Each row below holds a small network's activations on one input, seen along a few directions.
In each table, some parts of the input vary, and every possible input appears once, in random order.
Descriptions start from the smaller parts, as in this example, which fits no table here: one of 8 places around a ring, together with either a single point or one of 11 places along a line or (one of 3 separate values, together with one of 4 places along a line).
Shared parts are said once, and a part with two or three values counts as separate values.
In the rows, zero is written as 128.

Other details of the inputs shift rows strongly along two fixed directions, in all tables alike. That doesn't count.

Table:
row 1: [129 145  52 137 107 149 137 154 172 180  72 118 178 161]
row 2: [160 168 168 107 193 137 155 110 122 156 142  93 137 160]
row 3: [137  92 102 113  48 141  77 203 163 112 114 161 172 116]
row 4: [129 149 141 154 151 103 164 104 124 133 124  93 109 135]
row 5: [137 151 159 123 145 103 163 123 115 133 144  98 121 155]
row 6: [133 105 133 134 159 132 142 104 107 174 117 139 112 128]
row 7: [157 152 178 107 163 119 167 116 108 156 139 100 119 141]
row 8: [112 104 170 109  96 101 132 136 116  80 186 147 113 102]
row 9: [132  98 166 101 110 133 103 122 108  86 183 161  98  93]
row 10: [143 158 132 152 184 143 156  93 107 149 100  90  98 141]
row 11: [100  92  72 141  70 155  51 191 161  99 125 184 172 104]
row 12: [127 172  91 145  89 134  77 194 161 103 111 114 186 141]
row 13: [138 131 118 130 189 148 147  92 112 179 107 105  97 138]
row 14: [140 150 134 156 179 125 170  98 104 152  93  95 106 135]
row 15: [121  96  94 103  35 133  88 178 174  97 130 180 169 121]
row 16: [ 91  60 131 134 105 113 116 116 113 105 161 179 101  95]
row 17: [143 173 101 129  73 150  95 209 157 122 108 106 174 152]
row 18: [166 126 156  99 198 143 138  93 128 165 128 115 125 160]
row 19: [140 174 142 148 195 125 148  96 124 141 117  88 116 141]
row 20: [100 123 155 136 107  83 125 119 106  73 170 134  99 104]
row 21: [155 132  96 124 108 177 100 168 163 186  77 114 181 167]
row 22: [108 124 162  99  93 104 136 121 121  79 182 163 112 103]
row 23: [148 120 159 105 157 136 118 112 121 117 165 140 129 126]
row 24: [173 129 158 111 162 123 172 101 124 177 139  98 139 167]
row 25: [ 86 117 124 145 108 108 138 100 114  66 144 162  92  92]
row 26: [148 129 148 100 125 122 152 102 129 138 153 141 133 141]
row 27: [118 155 150 111 117 102 150 118 119 103 156 135 114 136]
row 28: [109 126 169 117 108  97 122 141  99  74 168 147  94  95]
row 29: [ 91 114 133 149 146 122 108 109 107  59 148 154  92  84]
row 30: [105 137 153 131 107 109  97 127 101  67 167 139  87  93]
row 31: [142 120 149 112 192 149 130  90 125 171 119 124 131 155]
row 32: [167 111 154 105 166 124 167  97 129 181 123 105 127 170]
row 33: [124 102 129 131 146 147 115 108 109 147 134 150  99 118]
row 34: [172 125 157  99 174 149 141  99 121 173 123 110 109 156]
row 35: [136 129 125 125 173 132 171  72 121 194 113 131 119 161]
row 36: [144 148  64 157 116 151 128 168 153 175  53  88 181 145]
row 37: [ 97 107  61 151  51 153  62 189 151  80 107 148 151  84]
row 38: [146 155 112 118  67 157  94 207 162 122 122 116 179 138]
row 39: [177 136 166 107 169 129 163 104 112 177 131 105 129 151]
row 40: [ 90  76 143 104  91 118 114 101 124  96 159 193 107  99]
row 41: [123 153 157 117 150 119 120 132 116  96 158 125 120 130]
row 42: [147 200  87 140  96 125 135 163 166 159  85  89 190 181]
row 43: [145 167 147 152 172 113 165 104 114 154 105  85 107 134]
row 44: [135 153  59 152 137 162 106 161 163 155  68  95 187 148]
row 45: [147 180  92 159 107 150 113 173 160 144  84  86 159 145]
row 46: [ 90  79 122 132 122 116 115 121 105 101 143 167  87  73]
row 47: [106 132 156 134 107  91 112 131 100  75 157 140  97  91]
row 48: [ 90  98 130 156 110 105 134 117 110  67 145 147  94  90]
row 49: [ 85  86 120 127 150 126  98 108 112  86 158 169  90  80]
row 50: [138 110  95 127  76 156  95 187 163 164  82 138 188 142]
row 51: [119  80 148 117 128 123 135 105 123 144 137 145 121 132]
row 52: [128 124 118 147 174 120 174  84 112 161 104  90 115 140]
row 53: [120 145  51 147  86 144 127 156 167 144  73 116 181 142]
row 54: [113 154 136 141 131 102 155  95 126 107 136 125 101 118]
row 55: [ 85  71 117 134 118 110 127 116 116 101 151 160  94  90]
Each input here is: one of 5 places along a line, together with one of 11 places around a ring.
- Changing only the place on the line of 5 turns row 54 into row 4. The same change can be made to row 35. Which row results? => row 16
- Changing only the place on the line of 5 turns row 23 into row 9. The same change can be made to row 11. Which row results? => row 33

Table:
row 56: [127 126 134 125 130 128 117 142 124 127 137 135 128 122]
row 57: [115 128 119 135 128 116 130 129 132 115 134 125 129 123]
row 58: [132 127 133 121 124 133 123 123 137 115 133 138 132 127]
row 59: [129 122 138 126 116 122 120 133 126 126 133 133 124 131]
row 60: [126 124 139 129 123 124 116 133 125 127 136 133 132 127]
row 61: [116 128 121 137 118 120 138 126 129 116 131 128 127 125]
row 62: [123 139 129 131 124 131 119 124 130 116 126 137 123 123]
row 63: [124 126 127 138 134 125 124 140 125 116 131 125 127 116]
row 64: [119 129 128 125 115 123 132 128 128 127 137 139 128 131]
row 65: [136 123 132 119 122 138 122 128 133 117 136 132 126 124]
row 66: [132 118 135 123 132 129 123 141 128 122 139 133 133 123]
row 67: [132 116 137 118 114 125 134 133 129 124 131 131 129 123]
row 68: [134 119 131 117 127 136 121 136 127 120 138 128 129 122]
row 69: [125 125 128 118 130 128 123 126 133 114 136 136 137 130]
row 70: [117 128 127 123 124 120 123 131 131 126 140 135 130 129]
row 71: [114 104 111 135 130 137 119 121 125 139 116 146 121 119]
row 72: [150 112 172 114 243 126 193  24  87 193 130 107  74 150]
row 73: [179 183  78 132 130 170 129 182 170 212  60  69 204 195]
row 74: [116 137 124 129 129 126 119 128 126 116 129 135 128 126]
row 75: [118 133 120 133 132 123 124 125 130 108 128 128 130 123]
row 76: [126 129 120 133 115 120 137 127 127 118 127 127 124 116]
row 77: [127 122 131 139 119 118 126 132 127 116 126 123 123 125]
row 78: [125 134 125 136 126 128 124 122 134 109 125 129 126 120]
row 79: [128 129 127 120 112 124 130 128 126 129 133 138 124 122]
row 80: [116  99 107 140 133 135 123 118 128 131 114 138 123 116]
row 81: [123 130 131 133 132 127 119 142 121 123 132 132 125 119]
row 82: [124 131 127 127 127 134 117 137 120 121 131 127 120 118]
row 83: [126 127 123 132 129 132 122 135 124 114 130 120 123 115]
row 84: [125 126 134 134 117 120 122 134 123 123 127 130 121 128]
row 85: [172 190  74 134 133 162 132 174 178 209  56  75 214 205]
row 86: [118 100 115 127 128 138 117 120 128 142 122 149 124 121]
row 87: [124 133 123 128 113 123 132 129 123 125 128 134 121 119]
row 88: [133 121 128 118 113 125 136 127 130 123 135 136 130 122]
row 89: [124 124 132 142 126 121 122 132 126 116 130 123 131 121]
row 90: [122 128 135 137 124 123 118 134 122 123 131 130 129 124]
row 91: [124 121 129 123 116 124 137 127 132 121 139 137 134 131]
row 92: [131 131 131 121 120 137 117 129 129 123 134 134 121 123]
row 93: [131 116 140 127 124 125 122 132 129 122 138 131 138 127]
row 94: [127 135 127 129 122 136 118 130 126 119 129 131 118 120]
row 95: [122 121 127 121 126 120 129 130 135 121 142 134 136 129]
row 96: [165 161 176 124 244 127 201  33  90 185 123  71  74 159]
row 97: [125 123 130 132 116 121 134 133 126 119 123 123 123 117]
row 98: [127 135 132 123 122 132 117 124 133 120 131 140 126 126]
row 99: [134 115 139 124 117 122 126 132 130 121 134 132 130 131]
row 100: [122 127 133 128 114 123 130 135 123 126 124 130 120 120]
row 101: [126 123 137 120 113 125 128 134 126 129 129 133 123 123]
row 102: [113 133 123 131 126 118 125 132 128 122 135 132 126 126]
row 103: [115 133 124 133 116 122 134 129 125 123 132 135 125 128]
- Describe the family of inputs behind these rows. => one of 4 places along a line, together with either a single point or one of 11 places around a ring
- Changing only the place on the line of 4 turns row 93 into row 90. The same change can be made to row 66. Which row results? => row 81
- Changing only the place on the line of 4 turns row 97 into row 101. The same change can be made to row 57. Which row results? => row 70
- Start at row 58 and move only the place on the line of 4, one step at a time. The first step leads to row 98. Which rows follow, in order? => row 62, row 78

Table:
row 104: [ 64  75  96 136  61 125  60 159 135  34 160 200 119  58]
row 105: [166 136 128 122 160 142 148 131 142 186 104  93 164 174]
row 106: [167 159 112 123 142 146 160 130 145 202  85  92 158 178]
row 107: [113 130 207 120 168  83 152  79  74  72 193 127  56  92]
row 108: [ 81  60 146 131  92 110  93 121  97  48 176 187  70  49]
row 109: [127 157 195 118 175  87 179  65  85 109 172 108  68 127]
row 110: [150 145  77 124  84 163  92 196 185 153  92 125 210 164]
row 111: [147 143  99 152 168 141 147 132 141 190  79  86 161 168]
row 112: [143 150 112 142 184 132 174  91 131 194  88  92 138 171]
row 113: [111 101 189 103 172 114 137  59  77 102 181 161  48  91]
row 114: [116 161  99 136  42 130  74 214 163  65 133 137 175 114]
row 115: [ 95  87  93 122  18 126  67 199 166  65 148 189 170  97]
row 116: [158 162 121 132 187 150 156  97 125 196  86  89 127 166]
row 117: [140 110 185 114 194 116 166  65  80 149 153 119  68 122]
row 118: [140 143  62 144  72 156 114 184 173 157  70 117 187 149]
- Describe the family of inputs behind these rows. => one of 3 separate values, together with either a single point or one of 4 places along a line
- Changing only the choice among 3 separate values turns row 109 into row 114. The same change can be made to row 118. Which row results? => row 116
- Which other rows agree with row 111 in the choice among 3 separate values? List them by row number. => row 105, row 107, row 108, row 117
- Which other rows does row 110 become when the choice among 3 separate values takes its other values? List them by row number. => row 105, row 115
